Each row has a name. Each question is about the rows just above it.

[182  46  66 147  92 173] = fur
[ 92 120 118 130 154 100] = ruguf
[124 130 118 138 120 137] = Vup
[135 118 120 130 123 135] = suze
[172  75  89 124 139 109] = Vef
[172  75  89 140 101 155] = fev
Which row holds [172  75  89 140 101 155]?
fev
What are the next 2 entries after [120 118]?
[130 154]
Give the next 2 entries after [118 120 130].
[123 135]

[144  76 110 138]  zoti
[111 152 127 120]  suze
[162  47 124 135]  Pogil
[116 141 138 156]  mel
[156  88 133 131]  fev
[144  76 110 127]  Vup
[124 208 120 135]  Vef
[120 114 135 147]  fur
Whose row is [144  76 110 138]?
zoti
Whose row is [116 141 138 156]?
mel
Where do [162  47 124 135] appear?
Pogil

[150 121  94 137 165 116 128  93 123 150  87 127  91 105 108 130 124 144
 129 114 135 116 118 131 118 131 131 133 152 118  88 118 145 149 122  98
 121 127 123 118 109 124 140 121 130 155 108 131 132 107 104 116 106 133
 126  90  97 137 142  86 114 145 119 129] -> ruguf
[121 141  82 131 141 126 156 115 117 140 144 136 105 142 119 116 117 124
 128 143 119 117 131 124 128 111 131 121 121  98 129 127 185 130 122  95
 158 126 116  87 120 137 148 112 136 138 112 136 147 107 101 115 121 100
 125 105 112 144 135  94 124 149 128 148] -> Vup
[121 124 109 113 144 111 135 118 123 141 111 137 123 129 118 127 115 140
 139 141 129 112 134 129 132 124 133 131 118 128 122 125 149 132 123 114
 128 135 129 113 104 134 131 131 119 150 129 139 146 127 117 122 119 115
 129 103 104 139 146  97 126 136 125 144] -> bavi
[132 119 102 127 128 115 151 129 135 156 103 121 131 121 122 125 124 123
 141 132 133 115 147 119 151 140 115 121 109 135 127 132 134 160 128 124
 110 136 131 109 100 135 131 125 117 146 119 139 153 133 134 129 121 110
 151  96  89 126 142 110 157 113 130 157] -> zoti
[ 95 109  75 113 155 132 138 191 155 135 132 142 141 115 123 101 105 143
 179 126 137  99 149 131 141 106 137 129 138 153 164 116 158 135  94  71
 170 118 138 104  87 124 157  88 130 124 125 161 138  95 159 124 162  76
 152 160 114 151 110  57  96 111 115 154] -> dogi
[120 135 100 107 155 121 127 119 115 149 112 139 127 130 122 128 108 134
 134 131 130 111 131 131 135 125 133 127 119 119 115 125 157 138 124 107
 129 141 136 113 101 132 127 129 123 149 123 134 144 120 115 121 120 110
 125 101  96 134 138 103 138 136 130 149] -> fur
[131 118 128 122 125 147 132 123 114 148 117 138 123 129 120 119 112 141
 132 139 132 108 130 127 129 123 140 123 112 118 121 125 147 136 127 116
 127 134 132 106 106 123 137 132 123 145 119 138 142 115 118 120 116 114
 130 102 105 138 144 100 135 139 120 150] -> Pogil
[123 123 102 116 146 122 131 120 120 152 107 139 125 133 125 124 109 138
 128 134 125 110 125 131 136 129 132 125 118 126 120 127 152 136 125 116
 124 142 128 111 104 134 137 131 125 145 123 130 144 121 111 116 117 105
 132 100  96 139 145  98 129 137 123 157] -> suze
Give the next 2 entries after [112 118 121 125 147 136 127 116 127 134 132].
[106 106]
What are the next 2 entries after [138 191]?
[155 135]
What are the next 2 entries after [139 132 108 130 127]?
[129 123]
Give the next 2 entries after [131 118 128 122 125 149 132 123 114].
[128 135]

[ 94 103  91  65]  Dula
[115  61 110  92]  ruguf
[144  94 144 152]  fev
[113  61 108  89]  bavi
[136 188 142 158]  suze
[105  61 108  89]  fur
[128  69 125 118]  Vef
[137 187 143 160]  Pogil
[138 188 143 161]  mel
[128  69 125 118] is in which row?
Vef
Which row holds [115  61 110  92]?
ruguf
Whose row is [ 94 103  91  65]?
Dula
[138 188 143 161] is in which row?
mel

[114  58 170 175 121  63 193 137 194  73] = Vef
[114 170 193  58 175  63 121 137 108 159] = Pogil
[190 131  75 109 184 114  87 189 191  73] = Dula
Give the next 2 entries after [ 63 121 137].
[108 159]
The next 2 entries after [175 121  63 193]:
[137 194]
Give the next 2 entries after [ 58 170 175 121  63 193 137].
[194  73]
What are the next 2 entries after [109 184 114]?
[ 87 189]
What are the next 2 entries after [193  58]?
[175  63]
The next 2 entries after [170 193  58 175  63]:
[121 137]

[120 119  70 131 135  96 140  53 119 148] = zoti
[ 99 164 157 102 130 179 123  56 117 119] = dogi
[107 123 114 180 127 123 179 101  97 108] = suze
[155 125 118  74  66  85 130 127 104 154] = Dula
[128 142 122 155 125 115  74 172 157  52] = fev
Give the next 2 entries after [155 125 115  74].
[172 157]
Give the next 2 entries after [179 123].
[ 56 117]
The next 2 entries after [118  74]:
[66 85]
What are the next 2 entries after [ 96 140  53]?
[119 148]

[116 123 117 114 138 120 129 112 132 137 137 124 124 119 130  96 115 115
 130 126 119 107 118 151 127 104 139 113 139 132 119 132 118 142 121 143
 123 123 128 154 120 128 106 143 146 120 131 136 136 111  98 125 132 125
 121] : Pogil
[129 120 153 124 114 112 109 118 136 130 135 154 142 109 134 139 110 147
 103 120 131 116 129 134 133 150 145 130 132 145 115 102 114  98 119 113
 130 126 128 130 106 133 136 135 129 155 134 125 133 127 164 147 133 150
 134] : ruguf
[127  80 114 131  93 111 115 101 112  95 125 164 130 150 109 169 116 146
 117 122 136 158 101 129 132 123 135 123 107 127 127 122 136 123 113  73
 126  92 127 100 110 111 123 173 114 129 130 152 147 114 149 107 104 157
 148] : mel
[119 135 127 129 146 167 138 103 147 117 167 146 134 124 150 149 115 127
 114 133 103 143 172 126 113 142 131 127 129 159 129  86 150 111 110 138
 123 177 113 127 157  88 146 129 123 142 108 109 110 136 166 119 125 138
 143] : bavi
[106 133 136 135 129 156 109 101 112  95 125 154 130 150 134 169 116 146
 117 122 136 158 101 129 132 123 135 123 132 127 127 122 136 123 113  73
 126  92 127 100 110 111 123 173 129 129 130 152 147 114 149 107 104 157
 148] : fur
[120 125 142 116  94 112 120 100 127 140 129 102 140 105 131  74 117 149
  92  88 156 114 101 111 154 104 120 130 145 109 130 136 106 135 126 117
 118 138 128 164 113 131 112 139 165 107 133 147 119 128 128 148 137 162
 123] : Vef
[156 117 143 145 135 142 131  96 146 129 149 106 127 144 138 118 121 105
 124 120 130 123 142 125 132 146 127 135 131 147 130 107 131 113 118 121
 102 153 111 115 138 108 148 127 134 134 128 124 110 144 152 129 130 143
 132] : suze
[135 162 136 125 143 122 141  85 112 139 108  86 131 105 128  61 125 113
 108 114 129 127 141 136 149 110 141 106 139 115 133 113 126 128 113 160
 123 175 117 171 134 114 129 118 149 120 129 143 115 118 101 109 115 135
 129] : dogi
[127 135 126 125 146 178 132 109 134 121 174 133 134 131 152 136 109 123
 117 136  93 130 170 133 108 134 127 123 126 155 135  92 152 116 122 150
 119 175 111 136 169  83 137 127 128 134 119 106 121 141 149 117 123 130
 135] : zoti
[120 101 137 133 168 138 132 149 158 121 130 135 116 132 143 177 117 134
 135 174 112 136 163 143 111 145 128 127 127 159 122 105 120 107 121 121
 121 123 109  78 134 124 154 137  94 171 107  93 127 124 158 126 140 120
 141] : fev
[124 123 138 117 113 101 121  99 114 131 133 149 139  97 128  79 122 139
 115  87 142 125  92 151 142 105 144 119 136 117 105 117 111 128 118 141
 127 116 135 165  96 135  92 158 157 117 143 145 129 115 123 124 123 142
 135] : Vup
[116 123 117 114 138 120 129 112 132 137 137 124 124 119 130  96 115 115
 130 126 119 107 118 151 127 104 139 113 139 132 119 132 118 142 121 143
 115 123 124 154 120 128 106 143 146 120 131 136 136 111  98 125 132 125
 121] : Dula
What are the next 2 entries after [157 117 143 145]?
[129 115]
The next 2 entries after [106 133 136 135 129 155]:
[134 125]
The next 2 entries after [142 125  92 151 142 105 144]:
[119 136]
Give the next 2 entries after [ 92 151].
[142 105]
Whose row is [135 162 136 125 143 122 141  85 112 139 108  86 131 105 128  61 125 113
 108 114 129 127 141 136 149 110 141 106 139 115 133 113 126 128 113 160
 123 175 117 171 134 114 129 118 149 120 129 143 115 118 101 109 115 135
 129]?
dogi

[151 162 105 143 141 139 144 154 124 150 143 130 101 136 147] : bavi
[158 155 159 151 166 157 162 145 136 133 127 125 108  96  96] : dogi
[126 153 163 160 160 152 147 129 112  83  53  55  80  97 130] : zoti
[166 146 131 120 123 114 115 121 136 145 162 154 121 111  84] : Vup
[183 185 165 145 118 111 112 127 138 123 113 107 114 140 155] : fev
[152 163 164 153 151 143 143 137 131 109  88  82  89  97 109] : Pogil
[103 101 105 124 143 150 143 139 130 144 154 162 141 140 119] : fur
[114  81  80 100 123 124 101  78  69  91 137 148 137 111 100] : suze
[138 132 130 128 142 134 135 132 132 142 147 147 122 117 100] : Dula
The row with [151 162 105 143 141 139 144 154 124 150 143 130 101 136 147] is
bavi
Give the next 2 entries after [130 144 154].
[162 141]
Give the next 2 entries after [142 134 135].
[132 132]
Give the next 2 entries after [101 105 124 143 150 143 139 130 144 154 162 141].
[140 119]

[146 100  90 133  93 110 134 134 142 129 173 185 119 105 128 138 132 113
  99 144  78 110 101  54 177 127 143 112 134 122  86 133 166 109 167 144
 178 146 182 113 135 114 133  98  99 123  94 148  96 180 126 156 132 171
 130] = ruguf
[124 125 123 159 137 170 146 134 130 157 136 120 104 148 124 128 123 159
 137 170 146 134 130 157 136 120 135 108 153 122 132  83 148 135 124 119
 165  66 129 127 143 120 132 145 132 122 124  92 143 165 128 115 130 126
 125] = Pogil
[110 132 134 142 129 173 185 102 111 161 112 116 104 148 124 128 123 159
 137 170 146 134 130 157 136 120 135 108 152 122 132  83 148 135 124 119
 165  66 129 127 143 120 132 145 132 122 124  92 143 165 128 115 130 126
 125] = bavi
[135 149  65 189 141 149 137 187 145 101 149 140 168 115 108 163 142 139
 125  97 146 108 100 136 143 129 120 109 140 125 166 149 117 106 137  96
  87 181 159 159  95  66 140 133 126 118 115 115  94 114 142 161 158  89
 132] = zoti
Give the next 2 entries after [110 134 134 142 129 173 185].
[119 105]
[110 132 134 142 129 173 185 102 111 161 112 116 104 148 124 128 123 159
 137 170 146 134 130 157 136 120 135 108 152 122 132  83 148 135 124 119
 165  66 129 127 143 120 132 145 132 122 124  92 143 165 128 115 130 126
 125] is in which row?
bavi
What are the next 2 entries after [144 178 146 182 113 135]?
[114 133]
Give the next 2 entries after [146 134 130 157 136 120 135 108 152].
[122 132]
Which row holds [124 125 123 159 137 170 146 134 130 157 136 120 104 148 124 128 123 159
 137 170 146 134 130 157 136 120 135 108 153 122 132  83 148 135 124 119
 165  66 129 127 143 120 132 145 132 122 124  92 143 165 128 115 130 126
 125]?
Pogil
Give the next 2 entries after [126 118 115].
[115  94]
What are the next 2 entries after [143 112 134 122  86 133 166 109 167]?
[144 178]

[ 78 105 160 196 103]  Dula
[145 185 148 125 117]  mel
[177 133 100 108 133]  suze
[ 71  92 175 181 111]  zoti
[ 92 129  69 121  89]  Vef
[178 168  59 118  92]  Vup
[ 87  92 132 164 130]  bavi
[ 87  92 146 182 105]  ruguf
[151 107 111 112 151]  Pogil
What are the next 2 entries after [ 92 132]?
[164 130]
Whose row is [ 87  92 132 164 130]?
bavi

[125 165 128  66  56 133] : ruguf
[ 91  99 143 119 174 118] : Dula
[ 61 128 135  83  69 145] : Vef
[199 164  94  99 140 120] : dogi
[199 164  94  70 140 120] : fev
The next 2 entries after [ 91  99 143]:
[119 174]
The next 2 entries after [91 99]:
[143 119]

